These are the activations of a small neural network, seen along a few directions. Each row is one input.
In each table, some parts of the input vary, and every possible input appears once, in random order.
A made-up example of a description, with smaller parts first: one of 2 separate values, together with either a single point or one of 9 places along a line or (one of 6 places along a line, together with one of 8 places around a ring).
Shared parts are said once, and a part with two or three values counts as separate values.
(in the rows, 128 means zero)

Rows:
row 1: [161 139 207 138 151  53 107 103 119  85 130  88]
row 2: [149 120 106 114 133 141 183 153 138 137 140 137]
row 3: [ 85 121 172  96 124 139  62 132 169 117 116 169]
row 4: [ 60 113  96 124  90 133  92  92 132 121 114 158]
row 5: [160 154 102 143 110 145 174 127  90 156 100 147]
row 6: [179 161 143 134 107 149 186 139 143 124 110 149]
row 7: [122  94 134 121 146 166 101 162 142 125 157 134]
row 8: [ 66 140 149  98  91 133  97 113 173 113 133 167]
row 9: [119 124  74 147 128 129 147 134 106 155 140 136]
row 10: [176 127 188 157 185  91 148 134  95 133 165  46]
row 11: [ 72  98 104 110 137 138  86 120 131 123 130 148]
row 12: [145  96 131 130 169 138 135 164 138 138 148 145]
row 13: [ 56 112  79 119 107 130  96 123 121 121 124 140]
row 14: [165 150 133 128 128 151 195 139 124 135 123 151]
row 15: [164 157 151 147 160  91 170 119 101 121 173  36]
row 16: [170 144 149 164 166  88 141 112  86 144 151  32]
row 17: [180 131 159 137 153 153 162 164 130 137 100 146]
row 18: [142 130  72 131 114 133 159 151 114 157 105 120]
row 19: [161 155 124 163 134  81 150 107  67 143 154  34]
row 20: [112 112  97 133 139 168  99 131 124 140 149 128]
row 21: [138 114  94 132 152 135 131 140 124 154 136 133]
row 22: [ 69 106 130  95  99 137 114 105 165 105 140 163]
row 23: [158 115  95 127 141 141 147 151 128 153 108 126]
row 24: [ 62 112 107 104 132 141 115 130 153  97 148 147]
row 25: [190 143 168 154 143 155 155 157 144 125  91 150]
row 26: [ 65 141 118 102  73 126  76  99 132 139 115 167]
row 27: [ 81  88 136 100 150 139  83 157 156 105 128 144]
row 28: [146 162 179 132 122  51 137  83 121  79 146  86]
row 29: [ 76 128 143 105 104 135  67 100 148 137 116 171]
row 30: [156 148 177 138 128  49 107  73  99 106 128  87]
row 31: [146 161 149 140  94  41 114  74  88 100 124  81]
row 32: [127 125 100 125 140 134 161 154 149 129 153 130]
row 33: [100 123  75 129 101 156 109 134 111 143 146 121]
row 34: [ 86  83 156 106 124 139  81 126 167 105 121 164]
row 35: [ 74  99 122 116 110 137  81 100 152 121 112 156]
row 36: [170 163 114 158  92 143 169 124 107 146  90 149]
row 37: [106 122 103 114 126 166 129 142 143 119 171 128]
row 38: [162 104 132 121 159 142 149 183 147 142 112 127]
row 39: [185 157 131 158 125 153 152 130 128 138  83 144]
row 40: [178 147 120 132 133 150 155 140 115 151  89 136]
Changing only one part turns row 31 into row 28. The same change can be made to row 18. Which row results? -> row 2
Changing only one part turns row 3 into row 29. The same change can be made to row 17. Which row results? -> row 40
What do these inputs look like to the network? -> one of 4 places along a line, together with either one of 2 separate values or one of 8 places along a line
Change only the choice among 2 separate values in row 30. List by row number the other rows that result. -> row 16

Rows:
row 41: [ 97 144 141 135 104  77 105  84 105 114 133  93]
row 42: [109 106 112 120 132 169 105 151 147 139 118 166]
row 43: [ 78  99  98 110 122 158 105 141 144 138 145 162]
row 44: [ 81 108  85 110 107 154 101 123 137 124 131 163]
row 45: [201 145  67 161 148 192 225 183 114 175 106 135]
row 46: [159 150 192 134 137  95 131 111 137 107 130 110]
row 47: [ 71 120  90 113  88 151 109 122 139 137 113 162]
row 48: [122 107 124 116 124 159 133 160 168 129 106 175]
row 49: [103 139 136 131 120  79 101  87 108 100 149  88]
row 50: [237 163 118 172 161 118 214 146  75 155 126  66]
row 51: [107 123 146 126 138  85 104  98 113 117 164  90]
row 52: [140 132 162 128 146  97 102 112 112 120 136  92]
row 53: [129 123 144 114 120 172 134 152 165 127 109 182]
row 54: [156 132 175 122 145  87 124 122 127 111 127 108]
What do these inputs look like to the network? -> one of 2 separate values, together with either a single point or one of 6 places along a line
Changing only the choice among 2 separate values turns row 43 into row 51. The same change can be made to row 44. Which row results? -> row 49
Change only the choice among 2 separate values in row 46. List by row number the other rows that result. -> row 53

Rows:
row 55: [107 122 159 116 127 109  93 109 135 111 130 137]
row 56: [135 127 112 122 124 164 136 144 136 146 107 157]
row 57: [ 90 111 146 118 118 114  94 111 144 111 138 127]
row 58: [120 109 103 117 138 165 135 158 141 142 126 153]
row 59: [ 90 128 128 118  99 106  98  97 130 119 134 129]
row 60: [122 127  92 125 110 159 145 139 128 145 114 158]
row 61: [ 85 125 124 121 116 111  96 105 136 110 144 127]
row 62: [119 112 112 129 130 166 138 153 145 140 118 157]
row 63: [195 153 140 166 149  73 154 113  81 128 130  51]
row 64: [102 132 148 112 114 113  92 106 133 116 126 130]
row 65: [190 157 145 158 155 103 173 133  87 143 149  63]
row 66: [ 88 113 138 108 127 111  90 120 141 113 145 125]
row 67: [140 119 121 123 136 160 139 150 135 138 112 166]
row 68: [220 163 166 158 150 104 195 137 110 121 122  84]
row 69: [117 123  88 130 126 161 141 146 138 139 125 156]
What do these inputs look like to the network? -> either one of 3 separate values or (one of 2 separate values, together with one of 6 places around a ring)

Rows:
row 70: [ 62 107 112 104  97 107  73  83 137 113 131 134]
row 71: [ 56 105 133 109 114 116  67  98 150 113 146 133]
row 72: [243 152 183 170 186  84 194 149  92 124 135  57]
row 73: [102 113  73 125 117 192 129 154 143 144 110 175]
row 74: [109 111  97 113 132 186 137 164 154 149 123 182]
row 75: [230 181 168 167 135  91 181 115  80 136 136  62]
row 76: [ 61 106 145  96 115 116  70 101 157 109 141 138]
row 77: [114 115 111 109 123 189 135 169 153 143 118 183]
row 78: [ 64 113 160  94 107 118  66 106 154 104 137 142]
row 79: [219 162 149 171 156  81 182 129  68 157 120  52]
row 80: [110 113  63 122 114 177 141 147 134 153 113 177]
row 81: [ 50 111 121 104 103 117  67  99 131 105 144 139]
row 82: [230 182 148 180 156  73 226 124  78 132 142  30]
row 83: [108 106  84 126 128 188 133 159 154 151 121 172]
row 84: [130 116 115 117 124 174 144 162 156 135 101 204]
row 85: [212 162 149 165 162  65 159 118  80 116 141  32]
row 86: [ 77 120 165 104 109 101  73 100 157  94 118 163]
What do these inputs look like to the network? -> either one of 5 separate values or (one of 2 separate values, together with one of 6 places along a line)
Change only the choice among 2 separate values in row 80. List by row number the other rows that result. -> row 70
A walk changes only the place on the line of 6. It starts at row 70 and steps to row 81. List the rest of the walk in order. -> row 71, row 76, row 78, row 86

Rows:
row 87: [ 86  74 158  98 153 140 137 177 198 125 142 195]
row 88: [157 143  77 165 147 183 201 164 118 183 129  84]
row 89: [118 121  50 154 147 173 217 167 136 162 121 140]
row 90: [206 167 181 146  89 111 175 109 118 126  82  97]
row 91: [171 195 169 146 117  64 114  81  86 108  97 101]
row 92: [111 130  51 129 136  75  86  93  78 147 158  67]
row 93: [ 75  95  29 107  93 174 107 119 123 143 155 138]
row 94: [185 111 178 134 204 155 144 189 161 101 106 115]
row 95: [185 106 210 154 192 109 136 160 117 129 146  89]
row 96: [ 40 117  52 148 118 110  78 101  93 158 141 109]
row 97: [146  84 172 112 189 158 143 199 159 141 112 169]
row 98: [116 148 126 112  76 169 135 122 162 128  83 220]
row 99: [105 100 194 103 142 105  64 106 134 114 186  75]
row 100: [150 156  79 139 119 102 129 126  76 144 175  30]
row 101: [148 125 196 142 165  82 112 136 141  61 168  57]
row 102: [ 48  93 180  70 132 130  57 119 144 105 166 115]
row 103: [184 134  76 171 160 111 170 147  67 159 138  67]
row 104: [ 64 139 142 104  57  60 107  70 135 103  92 163]
row 105: [ 77  68 162  89 126 172  74 131 175 114 164 161]
row 106: [133 174 148 130 104  74  80  46  93 100 109 127]
row 107: [103 140 119 123  87 133  86  76 134 109  87 217]
row 108: [170 170 136 117 100 180 173 136 150 124  78 195]
row 109: [ 87 100  27 128 114 145 167 168 139 154 140 177]
row 110: [205 185 160 152 104 154 180 131 134 133  97 163]
Changing only one part turns row 101 into row 91. The same change can be made to row 97. Which row results? -> row 108
What do these inputs look like to the network? -> one of 3 separate values, together with one of 8 places around a ring
A walk changes only the place on the ring of 8. It starts at row 88 and steps to row 89. List the rest of the walk in order. -> row 109, row 93, row 96, row 92, row 100, row 103
